A small network was trained on invented records. Each row is its activation on one of them, seen along a few directions.
Here are examples, each followed by its value of one field, Zis.
[ 12.8 -26.8 -23.5  -1.8  30.6   0.7  25.1  27.0 -32.3 -48.3  14.0   1.6
  33.4  19.8 -34.3  -8.1 -10.3  31.8  11.7  -0.2] => y5
[ 25.7 -23.6   2.2   4.6  44.9 -28.5   5.7 -30.0 -11.3 -54.3   6.5  -5.0
 -11.6   5.2  -8.8  -2.7 -17.2  30.3  -6.2  -1.9] => y3
[ 14.5 -49.7 -15.7  29.9 -35.4 -24.5 -13.5  11.4 -18.8  22.7 -23.7  -6.3
 -12.6 -48.7   8.1  -3.5   8.3  -6.0  -8.6  18.1] => y6
[-24.4 -11.4 -32.9   3.2  38.4 -26.5 -34.6 -46.3  16.3 -14.2   1.8 -22.8
   8.5 -28.6  -1.3 -12.4  -3.8 -36.3  24.1 -16.2] => y1
[-15.7 -13.6 -10.5  16.2   7.2  -1.5  26.7  -0.8  14.8 -16.4  20.3   6.6
  48.9   2.7   4.1   1.8  -5.1 -21.7  17.7 -65.1] => y1
[ -1.3 -60.0 -32.0  31.6 -25.8   1.2  -0.6  -0.6  -3.5   5.8 -11.7 -11.7
  46.6   7.0 -56.0 -11.1  -3.8  17.3  22.4  20.6] => y2
[ 22.4 -41.9 -19.0  -6.3  20.1  -3.4  19.5   3.4 -18.9 -59.4  17.7   0.0
  29.4  33.9 -35.3  -6.7  -0.4  14.0  27.9  18.8] => y5
[ -8.0  -9.3  -6.2  28.3  -3.5  10.5  28.2   2.0 -31.3  18.5   5.4  29.4
  11.7 -33.4  16.4  23.4  12.4 -11.1 -28.8 -40.0] => y3
[-10.7 -48.0 -31.9  35.3 -20.6 -10.7   0.8  19.6   5.6   6.1  -6.8  11.8
  58.5  -8.0 -41.2  -2.8 -27.5   6.5  23.9   8.0] => y2
[ 36.0 -24.0   0.5  44.7 -20.7 -30.5   8.3 -16.3 -15.6  18.4 -30.4   4.0
 -25.5 -45.4  30.6   7.3   9.2  -3.2 -28.9   2.3] => y4
[  2.7  16.0 -37.5  16.6  -5.4  -9.7 -30.6   1.7 -28.9  -4.9  16.1 -25.9
 -12.2 -59.1  29.8  -1.2  25.1 -20.3 -26.2 -15.6] => y1
[ 16.9  45.1   4.2  21.5  -6.9 -16.2  21.4   1.1  17.4  -1.6 -32.5 -51.7
  18.2  25.3  23.9 -28.3  -6.5  45.0   8.3 -17.1] => y4
[-30.7  35.4  19.7 -33.2   7.5  51.0  14.8  11.6  11.3  33.7  -3.4  25.2
 -19.5  13.9   7.4   6.1  -4.9 -42.6 -10.0 -17.7] => y3
[ -6.6  50.2  46.6 -27.4  31.9 -14.2 -14.3  -4.7  20.0  18.1  16.2   2.4
 -32.4  11.0  -2.4  14.1  -3.0  48.2 -19.7 -10.8] => y7
[-29.0   9.2  32.6 -27.2 -22.9 -29.7 -31.3  25.8  25.4   9.8 -21.3  -9.7
 -13.2  15.8  19.9 -17.0 -25.5  31.3  27.0  44.3] => y6
[  3.7   4.6  35.7 -33.6 -13.1  15.4  31.5  62.7  25.4  13.2 -19.6   4.5
  -7.9  45.5 -11.1 -20.5 -29.8  15.2  19.5  -2.0] => y6
[-17.3  20.8   0.2 -42.0  -5.9  -4.1 -40.5  50.0 -11.5  19.3  33.8  -2.2
 -33.3 -40.6   3.1   0.8  16.0  -9.8  -9.7  -2.6] => y5
[ 18.2  35.0 -21.0  39.6  26.8  15.7  33.9 -43.0  -0.9  10.5 -10.2 -14.1
  40.7  19.3 -10.3  14.3  26.5   3.7  -4.7 -34.6] => y7
[ 26.7  14.3  29.4  -8.6   4.7   2.8  -4.9 -28.7 -17.7  17.6  14.1  23.1
 -48.8  -7.1   3.9  36.0  33.5  11.1 -36.9  21.0] => y7
[ 16.3  10.5  28.7   5.7  -8.2 -19.9  13.0 -22.8  49.6  -1.9 -22.6 -41.8
   5.1  39.2   8.2 -24.7  -6.3  23.5  25.6 -22.6] => y4
[  1.1  16.9 -18.1  -0.6 -21.8 -25.4 -16.1  36.8  36.5  -3.5   7.3 -35.2
  45.4  16.2 -24.7 -24.3 -15.3  20.0  44.7  10.8] => y2

Which value of Zis does each new row have?
[ 24.2  -1.3  26.0 -28.1  24.1  17.5  35.9   0.6 -18.2 -39.7   6.3  26.6
 -23.6  45.2  -3.2   8.2 -10.0  16.3  -8.7  19.8] => y3
[-17.4  41.8  -8.9 -27.5 -10.9   7.4 -32.6  18.9 -33.1   3.8  20.0 -13.1
 -32.5 -30.5  33.8   1.4  24.7  -2.5 -21.2  16.2] => y1
[ -0.7  24.9  11.1 -33.4  -8.6 -38.8 -24.3  72.5  15.4  22.0  12.9  -2.6
  -8.5 -11.7 -17.0  -9.4 -16.8  36.6  19.9  23.4] => y2
[  6.9 -58.7 -14.2  15.7 -48.2   2.8  -3.3  18.1   4.0  33.1   2.5  23.1
  20.5 -15.5 -37.9  10.3  13.4 -27.9  18.1  21.2] => y2
[  0.5  -4.8  37.4 -36.7 -17.7 -35.0 -22.0  23.9  27.8   7.7 -10.5 -16.0
 -30.0  16.7   6.3 -18.1  -4.8  24.4  28.8  32.8] => y6
[-15.6 -39.8  -5.4 -10.6  34.3  -0.5  18.6  27.6  -6.6 -29.7  18.0  17.4
  33.8  16.0 -41.4  -4.2 -31.0  24.1  17.2 -26.6] => y5
[-13.3 -31.4  20.6 -40.6  -2.8 -14.5 -22.2  34.8 -10.4  12.9  35.1  41.0
 -31.0 -33.4  -8.9  19.4  11.2 -21.1   0.4   7.0] => y5
[ 29.9 -48.1  15.7  34.7 -42.8   6.3  27.2 -42.0  -0.9  20.9 -31.1  10.7
 -11.4   4.3  10.5   9.4  25.9 -18.7  -4.4   7.8] => y4
[  4.6  -7.5  -4.3 -32.2   8.1  17.9  13.8  32.5 -29.4 -49.0  15.0  27.7
   6.3  38.6 -11.2   1.1 -12.6   8.1  12.2  57.0] => y5
[ -3.2  58.0  33.7 -17.5  16.8  45.9  20.8  -8.2  15.7  -1.4   1.9  15.4
  -2.9  63.3  -4.9  12.4 -13.6  28.2 -15.0   6.2] => y7
[  2.4 -36.1  12.4  41.7 -29.3 -21.8  -9.9 -37.4   5.9  21.8 -33.4  15.5
 -17.6 -35.8  32.2   8.5  -8.1 -12.8 -16.2   8.8] => y4
[  9.5 -40.4 -23.9  -9.9  32.8 -12.1  23.6  -1.6   7.2   5.4 -32.1   4.1
  31.1  28.7 -71.2 -20.1 -14.9  -3.2  57.4  51.2] => y2
[ 34.9 -21.3  10.3  33.3   7.9  -9.7  47.2 -24.0  -5.4 -32.5 -45.1  -2.2
  14.5  41.8   6.2  -9.5 -25.8  40.3   4.9  19.5] => y4
[-14.3 -22.1  10.6 -21.6 -27.5  -4.7 -25.7  54.8  -7.9  55.6   7.7  22.2
 -24.4 -35.6 -33.1   7.4   0.2  13.0  -5.4  24.1] => y2
